[ 98  85 187 169 100 110 115] -> P
[ 69  67 130 187 143 188 124] -> F
[118  94 132 155 109 127 128] -> C
[118 122 124 123 122 143 111] -> S
[ 68 144 130 188 104 124 109] -> L
common C L:   [109]
shift +1: [ 69  67 130]  [ 70  68 131]
common S L:   [124]
common L C:   [109]
shift -1: [169]  [168]

[147 124 108  93 133 120 101 129 115 120  93 125 128 143 118 124 128 136
 107 111 133 133 117 108 152 133 142 135 146 109 122 132]  W
[104 136 154 175 123 137 162 127 145 138 173 131 128 110 140 133 123 118
 156 154 123 120 141 151 112 121 142 118 100 152 134 125]  R
[126 159 125 157 143 119 125 142 146 138 148 117 146 133 120 134  87 133
 156 156 135 129 133 118 110 125 146 120  83 134 130 158]  H
[149 137 102 100 141 115  94 137 123 125  96 120 137 148 112 126 110 139
 118 121 137 135 117  99 148 111 124 132 130 109 122 148]  T
[140 157 109 132 148 113 105 144 137 132 123 114 147 145 111 131  85 140
 143 144 139 132 125 101 128 127 138 124  96 119 126 164]  Q
asked: [147 124 108  93 133 120 101 129 115 120  93 125 128 143 118 124 128 136
 107 111 133 133 117 108 152 133 142 135 146 109 122 132]  W
shift -1: [120]  [119]
asked: [140 157 109 132 148 113 105 144 137 132 123 114 147 145 111 131  85 140
 143 144 139 132 125 101 128 127 138 124  96 119 126 164]  Q

[136 121 148 177 126 142 147  91 121 160 165 129 132 100  75  66] : J
[143 186 164 134 148 119 115 132 176 117 185 123 128 126 122 133] : X
[133 107 138 185 123 149 152  82  99 165 159 124 126  98  77 132] : Z
asked: [133 107 138 185 123 149 152  82  99 165 159 124 126  98  77 132]  Z
shift +1: [165]  [166]

[128 110 139 152 124 141]  D
[105 131 134 158 137 160]  A
[125 143 159 135 132 118]  V
[130 134 178 104 121 124]  M
[147 110 114 138 124  86]  U
[159 104 186  94 126 135]  G
[102 139 126 125 123 146]  E
[120 148 191 121 118 142]  N
common G M:   [104]
asked: [159 104 186  94 126 135]  G

[140 125 141 112 118]  Setem
[140 112  95 112 110]  gebur
[ 87 123 162 106  74]  Fulod
[149 154  99  71 113]  nasar
shift -1: [125 141]  [124 140]
shift +1: [123 162 106]  [124 163 107]
shift +1: [125 141 112]  [126 142 113]
asked: [140 112  95 112 110]  gebur

[163 180 148 122 142 193 116 118 103 158 108]  Y
[163 179 148 122 142 193 116 118  85 149 182]  K
[125 148 133 122 133 154 133 179 107 160 131]  B
shift +1: [148 122]  [149 123]
shift +1: [142 193 116 118]  [143 194 117 119]
shift +1: [193 116 118]  [194 117 119]
shift -1: [122 133 154]  [121 132 153]
asked: [125 148 133 122 133 154 133 179 107 160 131]  B
shift -1: [133 179]  [132 178]

[103 142 124  99 109 110 109 138] : Tiv
[166 176 156 161 168 165 109 102] : tika
[142 139 103 141 129 127 176 138] : sepob
[112 150 108 116 107 109 108 175] : fon
shift -1: [124]  [123]
shift +1: [127 176]  [128 177]
common Tiv fon:   [109]
shift -1: [139]  [138]
common sepob tika:   [176]
common Tiv tika:   [109]
shift -1: [112 150]  [111 149]

[127  95 101  99  90 160 103 136 166 152 143 159 127 167 172  93 110 145
  94 166 122 158 153] = boso
[113 105 115 110  98 163 103 121 160 157 114 159 155 156 146  98 113 160
  97 159 157 163 151] = ter
[ 88 137 156 150 136 158 115  75 147 159  73 165 181 169 179 130 144 164
 135 171 183 153 158] = nisu
[127  95 101  99  90 160 103 136 166 152 143 159 127 167 126  93 110 145
  94 155 156 159 149] = nopo
[100 162 165 164 156 142 142  89 130 147  71 148 173 149 167 154 153 159
 162 149 172 141 147] = Vabef
[165 162 165 164 156 142 142  89 130 147  71 148 173 149 167 154 153 159
 162 149 172 141 164] = Zak
shift +1: [173]  [174]
shift -1: [ 97 159 157]  [ 96 158 156]
asked: [100 162 165 164 156 142 142  89 130 147  71 148 173 149 167 154 153 159
 162 149 172 141 147]  Vabef
shift +1: [166]  [167]
asked: [127  95 101  99  90 160 103 136 166 152 143 159 127 167 172  93 110 145
  94 166 122 158 153]  boso
shift +1: [ 93 110 145]  [ 94 111 146]
shift -1: [166 152 143 159]  [165 151 142 158]

[144  95 113 124 138 109 155 117 121 152  66 150] = dagu
[133 149 123 124 120 141 123 137 129 134 153 118] = Namod
[106 155 127 137 113 145 122 137 130 118 163 117] = vefot
[ 95  97 111 153 129 111 164 115 121 129  67 174] = nifer
[ 96 155 119 147 112 145  67 136 130 121 160 166] = Dazi
[ 63 139 113 169 108 141 166 115 129 104 132 182] = Divin
[120  97 111 141 134 110 161 117 121 150  67 160] = nos
[180 165 128  99 142 115 113 141 123 168 115 106] = lud
common nifer lud:   [115]
common Divin Dazi:   [166]

[114 131 126 139  92 126 119 123 148 139] -> bopub
[126 134 138 149 113 131 155 143 148 171] -> fute
[110 149 123 140  78 129 118 123 126 115] -> mapo
[126 134 138 149 113 131 127 139 155 111] -> pofen
[127 127 118 171  92 125 116 133 139  96] -> ruza
[114 131  98 139  92 126 119 142 164 110] -> vukuz
[126 155 122 146  96  95 108 138 144 124] -> kug
[130 138 106 162  80 121 114 146 170 101] -> sabi
[104 138 129 142  96  98  96 148 148 115] -> lodep
common ruza fute:   [171]
shift +1: [162  80]  [163  81]
asked: [114 131 126 139  92 126 119 123 148 139]  bopub
common bopub sabi:   [114]

[131 126 131 122 129 122 134 112 132 128]  zerem
[149 163 152 138 107 129 137  84 145 142]  Lub
[132 144 134 150 116 136 132 111 134 140]  mozog
[129 139 130 144 120 137 126 130 128 134]  Gizer
[142 146 141 120 121 125 126 125 133 129]  nafa
[134 129 133 115 137 121 131 118 131 125]  Dulut
[155 168 157 126 107 127 130  99 143 137]  saf
[148 175 151 158  98 142 128 102 141 147]  Kud
[148 163 151 140 107 129 137  84 145 143]  muleb
[148 154 148 122 115 125 131 105 139 133]  diluz
[134 138 133 115 106 121 131 118 131 125]  vatop
shift +1: [118]  [119]
common saf Dulut:   [137]

[130 106 141 177] -> fekug
[164 106  66 115] -> fes
[138 102 156  74] -> ruda
[120 133 106 102] -> piru
[146 133 100 106] -> Vid
[125  96 125 105] -> guva
[122 110 105 171] -> det
[ 89 150 102 147] -> befop
[121 139 132 123] -> gozo
shift -1: [106  66]  [105  65]
shift -1: [133]  [132]
shift -1: [89]  [88]
common guva det:   [105]

[128 134 126 129 131 131 127 185 130 126 182  78] -> dapuf
[128 127 127 126 126 126 126 125 131 128 123 130] -> fubo
[128 129 129 126 129 127 127 128 128 126 128 127] -> Pep
shift -1: [127]  [126]
shift +1: [128]  [129]
shift -1: [128 134]  [127 133]

[176 106 130 115 157 132 110 131  95  97  93  93 139 159 120 154 158 125
 136 135] : pide
[ 85 120 134 143 104 128 146 123 179 162 168 181 111  99 134 117 148 136
 117 119] : gizeg
[131 135 138 148 133 123 112 128 117 113 114 114 159 135 141 101 158 138
  94 118] : volut
[158 128 120 113 147 129 127 121 104 116 106 105 131 153 115 112 113 124
 148 137] : Dud
[105 117 108 108 114 125 142 124 140 141 146 141 172 120 133 173  94 134
 174 125] : kupe
[ 98 114 114  98 108 128 145 130 162 163 151 161 165 106 128 168  99 132
 107 143] : mufu
[143 142 143 140 139 124 117 127 114 111 113 113 101 143 130  98 157 136
 113 125] : sada
asked: [143 142 143 140 139 124 117 127 114 111 113 113 101 143 130  98 157 136
 113 125]  sada
asked: [131 135 138 148 133 123 112 128 117 113 114 114 159 135 141 101 158 138
  94 118]  volut
asked: [158 128 120 113 147 129 127 121 104 116 106 105 131 153 115 112 113 124
 148 137]  Dud
shift +1: [140 141]  [141 142]
shift +1: [138]  [139]

[109  90  75 114 105 113 167 160 141] = zuleg
[139 132 102 139 108 115 114 139 117] = zed
[119 128 172 123 167 140 161 111 138] = dofel
[165 128 172 123 167 140 161 111 138] = mamop
[119 128 172 123 167 103 130 165 157] = muv
shift -1: [102]  [101]
common dofel zuleg:   [167]
shift -1: [103]  [102]
shift -1: [90]  [89]

[122 102  97  97 107 134 135 143 144 148 151 149 134 119]  nuvid
[122  99  97 101 128 134 135 143 150 148 146 149 134 119]  Fop
[122  99  97 133 154 134 135 100 127 148 146 152 132 119]  vus
[122  95 140 163 136 119  97 143 146 148 112 120 134 168]  zesu
[122  99  97 131 151 134 135 122  91 148 146 149 134 119]  magin
[122  98 100 137 154 134 133  81 144 148 153 149 117 110]  sukid
[122 104  97  97  98 127 135 143 144 148 151 149 140 119]  kel
[122 101  97 131 112 134 135 143 144 148 149 149 134 119]  nekor
[122  99  97 101 126 134 135 143 150 148 146 149 134 119]  sodi
[122  99  97 124 136 136 156 144 144 148 114  79 104 119]  tizet
[122  99  97 131 151 134 135 121  92 148 146 149 134 119]  saso
[122  99  97 124 137 162 135 132 128  81 141 149 134 159]  Tidob
asked: [122  98 100 137 154 134 133  81 144 148 153 149 117 110]  sukid
shift -1: [ 97  97  98 127]  [ 96  96  97 126]

[142  97 126 141 117 130 123 192 127 167 139 125] -> kog
[116 127 121 118 148 112 145 148 114 107 142 140] -> Bufat
[151 148 142 150 166 179 144 140 172 144 154 143] -> rumu
[136 121 135 129  78 159  83 133 151 139  97 141] -> bati
[115 121 115 115 108 138 133 110  92 113 122 122] -> Videt
shift +1: [151]  [152]
common kog rumu:   [142]
asked: [136 121 135 129  78 159  83 133 151 139  97 141]  bati
shift +1: [ 97 126 141]  [ 98 127 142]
shift +1: [122]  [123]
common Videt Bufat:   [121]
common bati rumu:   [151]

[ 76  88 109 110  99] : goka
[127 128 174 126 118] : Dipom
[174 176 141 127 100] : seg
shift -1: [127 128 174 126]  [126 127 173 125]
asked: [127 128 174 126 118]  Dipom
asked: [ 76  88 109 110  99]  goka
shift +1: [174]  [175]

[114 121 118 136 117 162]  lubif
[122 135 145 137 148 111]  sapu
[114 121 118 130 117  74]  dok
[130 102 104 110 142 159]  zilep
[130 102 104 110 126 165]  teda
[138 140 114 131 137 128]  kuz
shift +1: [130]  [131]
common teda dok:   [130]

[139  92 134 105 110 134 151] -> Nedo
[150  72 132 135 142 134  71] -> zef
[150 142 132  71  92 134 135] -> Ronek
common Nedo zef:   [134]
shift +1: [105 110 134]  [106 111 135]
shift -1: [105]  [104]
common zef Nedo:   [134]
shift +1: [ 92 134 105 110]  [ 93 135 106 111]
asked: [139  92 134 105 110 134 151]  Nedo
asked: [150  72 132 135 142 134  71]  zef

[124 114 124 130 121 125 132 149 107  96 135 126 141 115 124 128 127 135
 119 116 134 133 152 160 104 136 142 136 131 110 134 141 118 120 141 137
 131 140 135] : Fimad
[125 104 118 141 101 132 113 138 101 144 121 112 137 124 122 126 112 135
 137 100 122 102 131 133 115  98 140 123 108 144 122 126 103 128 137 115
 113 130 146] : rutev
[125 118 122 131 121 126 128 150 109 142 135 127 138 114 124 127 127 133
 122 116 137 134 152 163 108 134 142 135 135 111 136 144 113 118 135 141
 133 144 133] : mapuz
[124 135 138 150 147 100 122 113 155 115 118  93  84 129 124 139 120 104
 171 129 156 150  96 126 127 140 163 117 101  92 128 102 152 117  68 157
 105 110  96] : feze
[137 136 127 123 133 113 121 142 128 131 152 136 117 120 137 141 130 124
 142 124 129 149 128 148 134 127 134 124 148 125 136 138 123 104  97 137
 141 144 121] : finul
[135 116 147 144 136 126 148 125 133 125 114 148 144 131 111 146 127 124
 148 142 134 145 149 116 144 149 136  98 125 121 135 110 151 113 121 122
 144 100 124] : sakiv
asked: [125 104 118 141 101 132 113 138 101 144 121 112 137 124 122 126 112 135
 137 100 122 102 131 133 115  98 140 123 108 144 122 126 103 128 137 115
 113 130 146]  rutev
shift +1: [102 152 117  68]  [103 153 118  69]
asked: [124 114 124 130 121 125 132 149 107  96 135 126 141 115 124 128 127 135
 119 116 134 133 152 160 104 136 142 136 131 110 134 141 118 120 141 137
 131 140 135]  Fimad
asked: [125 118 122 131 121 126 128 150 109 142 135 127 138 114 124 127 127 133
 122 116 137 134 152 163 108 134 142 135 135 111 136 144 113 118 135 141
 133 144 133]  mapuz

[133 123 119 124 121 130 131 129 124 132 121 127 124 127 131 121 125 124
 130 126 128 125] -> simiz
[146 108 160 145 124 160 132 102 142 142 105 125 157 127 112  88 124 107
 100 134 167 146] -> Buba
[146 108 160 145 124 160 139 102 142 142 105 125 157 127 134  88 124 107
 100 134 154 146] -> Zot
[133 123 119 124 121 130 131 129 124 132 121 127 124 127 131 136 125 124
 130 128 131 130] -> pifi
[122 111 158 152 128 148 143 115 146 121 100 128 110 100 110  89 122 106
 101 127 171 110] -> zur
[132 132 127 126 124 121 133 136 126 122 120 119 113 127 125 127 133 122
 130 138 127 130] -> Berun
[115 140 131 125 131 126 116 130 128 143 135 122 130 129 125 137 128 125
 118 120 118 124] -> mov
[133 128 119 137 118 122 127 137 126 123 124 127 129 119 126 129 142 131
 128 130 126 130] -> zod
[123 135 131 128 136 123 128 122 133 127 126 120 121 119 122 127 127 127
 127 125 131 118] -> Regud
[122 111 158 152 128 148 133 115 146 121 100 128 127 100 134  89 122 137
 101 127 171 110] -> Lil
[124 112 133 111 118 144 141 133 150 147 122 145 146  85 117  82 107  87
 119 151 159 117] -> zupe
[130 125 121 125 121 116 131 131 114 128 119 136 130 121 133 136 136 130
 128 125 119 129] -> dadi
common dadi Zot:   [125]
asked: [115 140 131 125 131 126 116 130 128 143 135 122 130 129 125 137 128 125
 118 120 118 124]  mov
asked: [123 135 131 128 136 123 128 122 133 127 126 120 121 119 122 127 127 127
 127 125 131 118]  Regud
asked: [133 123 119 124 121 130 131 129 124 132 121 127 124 127 131 136 125 124
 130 128 131 130]  pifi
asked: [122 111 158 152 128 148 133 115 146 121 100 128 127 100 134  89 122 137
 101 127 171 110]  Lil
shift +1: [114 128 119]  [115 129 120]

[136  93 146 121 112 135 122 117 146] = bivor
[131 127 129  93 118 170 118 137 145] = gume
[124  93 108 124 131 141 119 177 122] = Voga
common gume bivor:   [93]
common bivor gume:   [93]
asked: [136  93 146 121 112 135 122 117 146]  bivor
asked: [131 127 129  93 118 170 118 137 145]  gume
shift -1: [129]  [128]

[129 102  89  83 191  80  75 133 162 150 157] = darid
[ 71 166 103 140 180  80  99 146 110 100 126] = bupa
[128  98 161 118  72 111 165 160 180 142 141] = tuli
[100 150 123 130 141 150 163 115 135 143 115] = ded
[116 175 177 150  83 151 161 128 142 157 124] = lel
[128  98 161 118  72 103  98 185 124 104 133] = nugu
[116 141 177 150  83 151 161 128 142 140 166] = purus
[153  88  96 163 170 126 119  98 134 136 141] = ribel
common bupa ded:   [100]
common ribel nugu:   [98]
shift -1: [80 99]  [79 98]

[132 138 138 122 118 137 118 109 106 107 111 111 152 107] : metul
[132 138 138 122 118 137 118 134 141 131 129 132 122 136] : fosi
[170 174 170  89  80 181  90 168 177 170 141 164  76 171] : Dokam
shift -1: [170 174 170  89]  [169 173 169  88]
common fosi Dokam:   [141]
shift +1: [141]  [142]

[122 128 138 132 118 125 131 131 124 139 118 137 133 129 130  91 142 131
 140 144  98 134 118 117 126 124 131 117 155 128 118] = botir
[122 124 111 139 139 129 147 110 139 113 129 125 140 125 146 121 141 126
 144 153  88 123 134 139 111 125 118 131 117 132 106] = fode
[131  99 113 133 134 126 140 143 112 132 131 145 113 124 149 120 117 120
 127 125 128 113 126 111 131 142 115 104 114 126 141] = bep
[131  99 113 121 134 126 140 143 112 132 131 145 113 124 149 120 117 120
 127 125 128 113 126 111 131 142 115 112 104 129 132] = mikan
[124 128 133 139 114 114  98 126  72 152 123 108 148 123 184 132 110 124
 128 137 118 115 137 135 136 115 146 133 136 130 112] = Kugob
[126 133 129 110 134 134 113 134 118 144 143  99 149 137 155 110  95 128
 121 143  95 103 134 143 149 123 109 127 144 127  90] = luvus
shift +1: [132]  [133]
asked: [131  99 113 121 134 126 140 143 112 132 131 145 113 124 149 120 117 120
 127 125 128 113 126 111 131 142 115 112 104 129 132]  mikan
shift -1: [113 134 118]  [112 133 117]
shift -1: [141 126 144]  [140 125 143]
asked: [126 133 129 110 134 134 113 134 118 144 143  99 149 137 155 110  95 128
 121 143  95 103 134 143 149 123 109 127 144 127  90]  luvus
shift -1: [134]  [133]

[146 139 125 153 129 117  71]  faluz
[127 129 110 160 146  94  67]  Tuma
[128 139 125 145 129 117 103]  Puseg
common Tuma Puseg:   [129]
common Puseg Tuma:   [129]
asked: [146 139 125 153 129 117  71]  faluz
shift +1: [117]  [118]
shift +1: [129 117]  [130 118]
shift +1: [139]  [140]

[128  96 111 131 141] = pel
[165  94 112 132  99] = Lar
[ 99 180 157 137 129] = rafit
[164  94 111 128 135] = Duf
[102 172 155 127 131] = kema
[151  97 115 132 140] = ked
[153  99 116 126 129] = pezo
[164  96 110 130 140] = Tiba
[164  89 111 129 136] = Miv
[160  92 112 126 131] = ratem
[102 166 151 135 127] = gida
common rafit Lar:   [99]
asked: [153  99 116 126 129]  pezo
shift +1: [153]  [154]
shift -1: [112]  [111]

[ 70 184 100 164 187 163 115 157 124  69 142 115  78 159 157 186 167 111
 146 171 124 153 153 112 144  87] = vomag
[ 70 184 100 164 144 163 115 157 124  69 152 115  78 159 153  87 100 133
 116  99 136 111 112 139 115 152] = kepul
[188  72 151  89  74 104 142 106 126 184 112 131 173 124 109  72  90 136
 123  87 139 104 105 144 110 161] = Peda
asked: [ 70 184 100 164 144 163 115 157 124  69 152 115  78 159 153  87 100 133
 116  99 136 111 112 139 115 152]  kepul
shift -1: [157 124  69 142]  [156 123  68 141]

[177 190 103  86] : Mani
[190 187  96  74] : suga
[177 174 164 177] : rugek
[177 174 174 177] : peko
common Mani peko:   [177]
shift +1: [177 174 164]  [178 175 165]
common suga Mani:   [190]

[128 128 128 128] = biki
[146 129 128 129] = Fofov
[149 128 128 128] = darib
[165 128 128 128] = Gopu
[128 128 118  67] = sifa
shift -1: [128]  [127]
common Fofov sifa:   [128]
common Gopu sifa:   [128]
common biki Fofov:   [128]
shift +1: [118]  [119]
shift -1: [128]  [127]
common Gopu biki:   [128]

